Read these off the table that follows.
1) Which number is the top-left entry?
2) Which number is the entry just left of 0.36?
3) Which number is the entry directly above 1.47?
4) Which number is the entry just left of 0.57?
5) Which number is the entry directly below 0.90?
6) Which number is the bottom-right entry?
7) Which number is the entry directly below 1.79?
8) Which number is the entry directly below the largest entry?
[[-0.59 -0.51 -0.48  1.77 -0.71  0.92 -0.85]
 [ 0.94  0.75  0.69 -1.63  2.03  0.90  1.79]
 [-0.27 -0.08 -0.02  1.57 -1.48 -0.66 -1.03]
 [ 1.10  1.15  1.14 -0.22  0.73 -1.08  1.00]
 [ 1.08  1.37  1.32  0.36  0.47 -1.16  0.85]
 [-0.94 -0.87 -0.81  1.55 -0.70  1.47 -0.92]
 [ 1.03  1.19  1.17  0.19  0.53 -1.10  0.85]
 [ 0.69  0.57  0.54 -1.20  1.61  0.86  1.40]
 [ 0.65  0.50  0.45 -1.05  1.81  0.97  1.41]
 [-0.25 -0.10 -0.05  1.59 -1.40 -0.60 -1.03]]
1) -0.59
2) 1.32
3) -1.16
4) 0.69
5) -0.66
6) -1.03
7) -1.03
8) -1.48

Read these off the grid that follows.
1) Which number is the entry directly below 19?
2) Which number is the entry directly below -6?
3) Which number is the top entry of the column that holds the largest entry?
4) Which number is the entry in the top-left corner?
5) Which number is the 4th entry, reading row by row?
6) Which number is the last entry, reading row by row?
7) Which number is the bottom entry of the column that holds the smallest entry?
8) Which number is the entry directly below 25?
[[ 20  25   0  13  10   6   8 -20   5  -1]
 [-10   3  -1  20  10   6   4 -37  -1 -16]
 [ 19  26   1  15  10   6   7 -17   7  -4]
 [-26 -11  11 -15  10  -6 -11 -14 -17   8]
 [ 13   7  -3   2  24   8   3  -5 -14  18]
 [ 17  -1 -27   5  10  10   3  28   4  12]]
1) -26
2) 8
3) -20
4) 20
5) 13
6) 12
7) 28
8) 3

x = [26 26 58 44 94 36 29 26 24 46 92 81 74]
Read off the third entry from the left.
58
The entry just left of the centre entry: 36
The entry just right of the centre entry: 26
The first entry is 26

M =
[[ 15 -27  20  -4  18  13 -18  21  10  -9]
 [ 12   6  19 -17 -13 -13 -21  -9  14  16]
 [-13  18 -18   4 -14 -12  16 -18  -8   6]
 [  4  18  12 -17 -22 -20 -13 -20   9  18]
 [ -5  -9 -16  15  13  13  16  12 -10 -15]
 [ -8 -13 -11  10  15  12  11  14 -13 -15]
 [ -8 -15  -9   8  15  11   6  15 -14 -14]
 [ 13   4  22 -20 -12 -13 -25  -8  14  17]
 [  7 -33  19  -8  23  14 -28  26   1 -11]
 [-26 -14  14 -24   6  -9 -45   9 -25   5]
 [-27 -17  17 -27   7 -10 -50  11 -26   5]
 [-18  30 -25  10 -21 -17  20 -26 -13  13]
 [-16  29 -26  13 -22 -19  20 -25 -13  16]]
Counting starts at 0.
The bottom-left entry: -16
The entry directly above the largest entry: -17
The entry at row 1, column 0 -> 12
Report the entry in the top-left corner.
15
Report the entry in row 2 and column 0.
-13
Report the entry in the bottom-right corner.
16
Report the entry directly below the smallest entry.
20
The entry at row 0, column 2: 20
Report the top entry of the column that holds the largest entry.
-27
Report the bottom entry of the column that holds the smallest entry.
20
The top entry of the column that holds the smallest entry: -18
Report the entry just right of the largest entry.
-25
Report the entry just right of 21.
10
The entry just left of the largest entry -> -18
Report the entry in the top-right corner.
-9
The entry just right of the smallest entry: 11
Report the entry just left of the smallest entry.
-10
Report the entry in row 1 and column 1.
6
Report the minimum.
-50
Report the entry in row 1 and column 2.
19

[[ 1  0  0  0  0  1  0  0  0  2 20 38 16  2]
 [ 0  0  0  1 12 36 24  4  0  0  0  0  0  0]
 [ 0 -1  5 29 32  8  1  1 -1  0  1  0  1  1]
 [ 0  0  0  0  1  4 28 36 10  1 -1  0  0  0]
 [ 0  0 -1 -1  0 -1  1  1 -1  1  0  2 20 37]
 [ 0  1  0  4 22 38 13  2  0  0  0  0  0  0]
 [ 1  1  0  0  0  0  1  8 33 30  7  0  1  1]
 [35 10  1 -1 -1  0  0  0  0  0  0  0  0  0]
 [ 0  0  0  0 -1  1  1  0  0  2 16 39 20  2]
 [ 1 -1  0 -1  1  0  0 -1  0  0  0  1  3 24]
 [ 1  1  0  0  0  0  1  0  0  0  9 34 28  4]
 [38 21  3  0  0  1  1  0  0 -1  1  0  0  0]
 [32  7  0  0  0  0  0  0  0  0  0  1  0  1]
 [ 0  1 18 39 17  1  0 -2  0  0  0  0 -1  0]
 [ 0  0  4 23 37 13  0  0  0  0 -1 -1  0  0]
 [36 25  4  0  0  0  0  0  1  0  0  0  0 -1]]
The bottom-left entry is 36
The entry directly below the smallest entry is 0
The largest entry in the last column: 37
Read off the second entry on the main diagonal.
Answer: 0
The entry just right of the smallest entry -> 0
Read off the largest entry in the first row.
Answer: 38
Read off the entry directly above the smallest entry.
Answer: 0
Read off the first entry, reading row by row.
Answer: 1
Read off the last entry of the smallest entry's row.
Answer: 0
Read off the top-right entry.
Answer: 2
The bottom-right entry -> -1
The entry just left of the smallest entry is 0
Read off the second entry in reading order.
Answer: 0
Read off the bottom entry of the column that holds the smallest entry.
Answer: 0
Read off the entry directly above 21.
Answer: 1
Read off the fourth-last entry, reading row by row.
Answer: 0
The third entry on the main diagonal -> 5
Read off the entry directly above 17.
Answer: 0
The 3rd entry on the diagonal from the top-right corner is 0
The 4th entry in reading order -> 0

 -6  -11  -22   20   18   18
 -7  -12  -21   20   18   17
 49  -12   21   21    2   27
 -4   23  -15    8  -13   -7
-51    9  -19  -22   -3  -24
 17   11   25  -22  -20  -17
 16   23  -19   21  -14    2
-46    8  -18   -5    3  -11
  1  -12  -21   24   19   21
Counting starts at 0.
Give the entry just right of the smallest entry.
Answer: 9
Give the entry in row 0 and column 1.
Answer: -11
The largest entry is 49
Give the top-left entry.
Answer: -6
Give the entry at row 1, column 0.
Answer: -7
Give the entry at row 2, column 2.
Answer: 21
Give the entry in row 1 and column 1.
Answer: -12
The entry in row 1 and column 2 -> -21
The top-right entry -> 18
Give the entry just left of -17.
Answer: -20
The entry in row 0 and column 2 is -22
Give the entry in the bottom-right corner.
Answer: 21
The bottom-left entry -> 1
Give the entry just right of -13.
Answer: -7
The minimum is -51
Give the entry just left of 25.
Answer: 11

B = ((13.200, 4.765, 8.630, 5.997, 4.724, -0.085, -4.622, -10.769, -13.449, 9.418, 9.343), (16.852, 12.118, 3.595, 0.492, -0.788, 4.770, -11.253, -11.891, -14.873, 15.292, 15.167))
What is the entry just left of 4.724?
Answer: 5.997
What is the entry just left of the smallest entry?
Answer: -11.891
What is the entry just right of -10.769?
Answer: -13.449
What is the entry just right of 13.200?
Answer: 4.765
The entry just right of -14.873: 15.292
What is the entry just right of -4.622?
Answer: -10.769
What is the entry just right of 3.595?
Answer: 0.492
The 3rd largest entry -> 15.167
The first entry in reading order is 13.200
